Each row below holds a small network's activations on one record, seen along a few directions.
Each row is followed by the record's values for the fields T, P, M, B, H.
Not every record has every field; a missing one is written missing.
The largest differences between rows may come from other fields.
In the rows, 500 means zero.
Strong random noise was added to every row along 12 fixed directions; ignore it. To show where, here is one row again and again, with new noise each time:
[271 322 546 805 691 318 367 571 642 558 718 685 613 658 464 481 552 686
 527 629 448 461 357 477]
[340 414 539 642 604 537 310 745 650 459 599 565 506 792 300 726 571 519
 432 577 404 441 298 546]
[569 539 499 713 602 553 524 413 546 381 486 434 366 571 297 512 772 506
 644 589 712 585 437 557]
[647 313 365 534 513 568 829 594 797 559 553 356 412 554 571 529 361 371
 545 284 578 800 481 604]
[446 477 407 398 448 374 451 649 488 526 449 390 445 537 634 482 676 549
 634 220 635 544 640 515]
[716 560 661 587 436 459 512 284 226 552 360 317 381 586 499 467 658 648
 287 555 398 490 518 571]
[578 371 454 409 477 348 275 490 377 357 378 280 390 467 585 357 878 498
 475 211 826 425 716 498]
[331 566 472 547 464 336 514 744 579 653 431 501 520 715 626 595 584 644
 698 254 281 470 492 547]
[429 662 367 671 627 609 694 355 695 535 499 417 493 667 512 381 440 430
 555 281 686 578 608 422]
[436 545 449 416 489 450 358 527 497 336 516 448 587 545 458 507 511 610
 559 485 514 428 566 439]
[497 675 461 417 410 414 691 326 363 664 367 460 614 461 643 477 307 582
 629 570 539 647 468 565]
[744 306 694 809 603 525 491 421 581 390 447 426 477 647 320 442 617 497
 284 461 440 395 480 518]
[447 603 341 632 656 371 296 186 558 239 217 497 556 512 372 409 877 525
 630 586 620 336 285 650]
[565 658 648 653 442 474 581 486 403 592 350 355 451 734 483 562 557 591
 531 417 343 441 520 519]

[474 557 601 467 493 401 512 450 398 518 551 408 552 456 505 486 465 486
 647 607 730 410 605 386]  T=t1, P=missing, M=m2, B=b2, H=h2
[540 638 488 497 458 651 682 613 512 564 511 538 366 549 420 637 483 513
 657 529 407 716 444 585]  T=t2, P=p1, M=m2, B=b2, H=h5
[480 526 593 387 287 412 225 621 249 465 374 223 410 592 539 644 719 434
 441 424 567 300 567 488]  T=t2, P=p1, M=m1, B=missing, H=h4
[444 348 541 571 545 369 384 665 463 581 547 530 339 495 576 432 853 511
 556 330 674 458 603 494]  T=t2, P=p2, M=m1, B=missing, H=h1
[262 672 512 668 492 431 603 475 404 849 520 315 282 826 755 526 502 481
 523 391 465 555 475 504]  T=t2, P=p2, M=m2, B=b2, H=h1
[617 559 517 496 560 485 591 251 490 529 318 734 635 312 591 261 417 622
 353 464 135 374 532 493]  T=t1, P=missing, M=m2, B=b2, H=h6
[637 442 376 654 628 505 652 275 602 448 645 250  99 608 594 360 796 606
 350 402 409 609 548 552]  T=t2, P=p2, M=m1, B=missing, H=h7
[691 232 588 372 382 366 359 371 142 544 503 396 435 319 563 515 558 511
 264 780 716 687 385 675]  T=t2, P=p1, M=m2, B=b2, H=h5
[536 416 641 505 455 405 614 470 435 633 452 469 627 531 545 579 183 444
 550 704 567 545 354 546]  T=t1, P=missing, M=m1, B=missing, H=h7
[296 659 723 629 528 406 356 615 236 616 635 512 402 702 478 505 642 672
 659 550 644 400 667 325]  T=t2, P=p2, M=m2, B=b1, H=h7
[713 304 621 592 585 584 446 453 573 226 684 505 512 416 324 356 468 584
 330 565 443 408 660 335]  T=t1, P=missing, M=m1, B=missing, H=h1
[551 359 552 555 450 259 533 516 376 671 397 635 498 287 617 476 702 566
 680 617 483 564 356 665]  T=t2, P=p2, M=m2, B=b2, H=h4
[610 509 562 564 571 621 616 590 568 515 481 806 577 422 360 426 480 569
 553 418 439 609 548 521]  T=t2, P=p1, M=m2, B=b1, H=h5
[784 491 643 462 429 498 567 569 457 372 335 399 351 519 457 497 668 572
 552 326 277 393 623 531]  T=t2, P=p2, M=m1, B=missing, H=h7
[400 574 527 594 397 394 611 508 357 728 645 338 318 613 699 529 534 633
 573 526 405 621 540 484]  T=t2, P=p2, M=m1, B=missing, H=h4
[383 482 343 477 555 465 446 529 617 386 560 402 410 505 466 567 612 397
 680 559 703 539 416 521]  T=t2, P=p2, M=m2, B=b2, H=h3
[506 749 543 252 389 505 682 354 297 721 268 589 744 369 580 533 112 371
 574 622 694 562 454 534]  T=t2, P=p1, M=m2, B=b2, H=h3
[764 546 555 449 420 555 609 456 361 600 156 614 474 341 490 427 675 435
 467 303 509 584 522 678]  T=t2, P=p1, M=m2, B=b2, H=h5
[553 348 584 439 422 370 517 502 532 375 581 344 662 521 480 620 142 455
 596 763 513 467 367 488]  T=t2, P=p2, M=m1, B=missing, H=h3
[475 697 404 469 533 667 652 307 468 602 514 666 537 296 471 420 439 444
 495 617 673 622 522 460]  T=t2, P=p1, M=m1, B=missing, H=h6
[570 498 601 682 425 423 516 467 455 431 494 328 426 539 482 486 613 522
 670 544 480 467 522 476]  T=t1, P=missing, M=m2, B=b2, H=h1
[271 533 402 578 608 387 302 406 529 452 578 565 587 541 534 373 617 609
 493 483 589 384 541 418]  T=t1, P=missing, M=m1, B=missing, H=h7
[652 580 643 761 449 489 694 363 459 499 361 177 217 720 531 555 555 424
 688 547 356 526 370 601]  T=t2, P=p1, M=m2, B=b1, H=h1
[651 628 618 445 352 338 570 409 325 437 351 202 442 530 544 570 555 623
 722 578 364 438 498 557]  T=t1, P=missing, M=m1, B=missing, H=h2
[515 271 687 540 373 566 635 890 573 704 739 406 423 684 571 688 169 397
 400 416 308 596 535 425]  T=t2, P=p2, M=m2, B=b2, H=h4
[616 522 697 488 498 547 578 492 383 504 469 553 519 488 419 484 351 485
 550 592 574 474 562 439]  T=t2, P=p2, M=m1, B=missing, H=h7
[387 565 284 463 650 503 538 330 658 530 499 469 501 572 619 358 475 419
 365 297 634 481 546 482]  T=t2, P=p2, M=m1, B=missing, H=h3
[248 579 334 656 518 229 439 335 567 413 601 416 544 527 718 350 542 712
 795 507 324 428 497 429]  T=t2, P=p1, M=m2, B=b1, H=h4
[468 683 535 683 592 751 555 420 508 443 592 564 388 592 247 575 504 442
 553 753 576 593 395 474]  T=t2, P=p2, M=m2, B=b1, H=h4
[331 455 391 679 589 295 274 495 642 224 584 351 434 570 470 465 840 581
 799 524 568 327 483 441]  T=t1, P=missing, M=m2, B=b2, H=h6
[451 572 651 371 461 577 474 615 365 612 525 572 560 518 477 562 353 464
 459 519 531 438 582 411]  T=t2, P=p1, M=m2, B=b2, H=h2
[590 542 454 525 541 524 574 477 670 336 475 590 547 482 364 552 501 595
 577 602 206 471 355 578]  T=t2, P=p1, M=m1, B=missing, H=h3
[449 480 705 631 563 407 512 545 502 514 527 560 566 561 440 523 384 510
 764 647 497 382 453 425]  T=t2, P=p2, M=m2, B=b2, H=h2
[660 426 522 469 549 566 463 607 535 442 395 677 470 403 399 421 756 531
 426 269 504 482 606 551]  T=t2, P=p1, M=m1, B=missing, H=h7
[407 546 576 449 447 522 338 533 437 396 497 520 614 494 455 541 348 451
 546 604 509 344 505 392]  T=t2, P=p1, M=m1, B=missing, H=h6
[426 389 547 643 554 462 569 681 664 616 687 425 404 700 535 603 458 453
 477 442 423 474 464 455]  T=t2, P=p1, M=m1, B=missing, H=h3

Here are new rows. What are their fields?
[628 192 387 387 500 456 263 439 617 140 636 269 483 491 447 522 535 507
 205 592 444 438 415 545]  T=t1, P=missing, M=m1, B=missing, H=h7
[448 448 429 404 513 619 360 469 439 514 507 544 487 450 498 470 504 387
 226 487 628 521 514 492]  T=t2, P=p2, M=m2, B=b2, H=h4
[541 383 640 369 401 488 463 921 415 451 737 511 318 437 337 793 625 567
 770 754 540 618 473 501]  T=t2, P=p2, M=m2, B=b2, H=h3
[663 386 595 564 415 605 556 608 559 489 442 384 495 566 452 550 415 379
 355 358 424 488 543 501]  T=t1, P=missing, M=m1, B=missing, H=h1
[343 398 368 585 553 296 542 496 708 462 606 568 668 427 523 538 411 494
 824 706 611 563 274 563]  T=t2, P=p1, M=m1, B=missing, H=h3
[490 708 727 776 506 700 415 464 346 534 495 383 357 788 276 609 626 452
 327 603 471 364 509 405]  T=t1, P=missing, M=m2, B=b2, H=h1
[448 210 547 501 452 397 520 834 609 644 703 508 484 607 513 797 361 486
 508 693 378 660 217 655]  T=t2, P=p1, M=m1, B=missing, H=h3
[592 648 378 363 526 619 516 409 520 307 422 488 445 444 425 425 603 532
 507 376 519 488 637 472]  T=t2, P=p2, M=m2, B=b1, H=h7
[467 463 403 457 457 435 471 526 515 496 537 293 318 593 650 523 627 521
 455 373 407 478 533 520]  T=t2, P=p2, M=m1, B=missing, H=h4
[537 527 599 562 398 481 587 498 340 646 574 520 503 364 563 394 513 562
 579 495 647 604 683 406]  T=t1, P=missing, M=m1, B=missing, H=h1
[320 498 449 348 561 699 349 624 468 557 605 589 427 584 498 571 385 338
 288 478 665 562 495 459]  T=t2, P=p1, M=m2, B=b1, H=h6
[473 539 548 626 493 451 570 524 429 688 303 448 379 653 518 624 640 390
 651 497 642 616 293 703]  T=t2, P=p1, M=m2, B=b1, H=h7
[470 530 524 444 442 623 485 543 344 521 722 405 250 595 478 659 446 587
 391 761 341 690 412 525]  T=t2, P=p2, M=m2, B=b1, H=h4
[429 484 510 841 681 621 655 491 749 660 543 799 653 530 412 362 437 448
 449 392 527 527 498 444]  T=t1, P=missing, M=m1, B=missing, H=h1
[228 336 628 848 684 521 412 484 491 803 785 688 534 618 542 372 425 400
 275 557 841 531 520 344]  T=t2, P=p1, M=m1, B=missing, H=h4
[531 612 408 484 475 642 512 333 398 541 503 347 313 565 493 541 584 428
 305 537 627 652 451 585]  T=t2, P=p1, M=m1, B=missing, H=h5
[460 775 339 470 571 795 565 327 479 555 417 604 377 465 455 394 608 395
 334 381 588 585 580 487]  T=t2, P=p2, M=m2, B=b2, H=h4
[499 369 691 605 553 417 309 386 314 599 535 682 680 468 456 407 483 610
 180 689 528 402 452 483]  T=t1, P=missing, M=m1, B=missing, H=h7
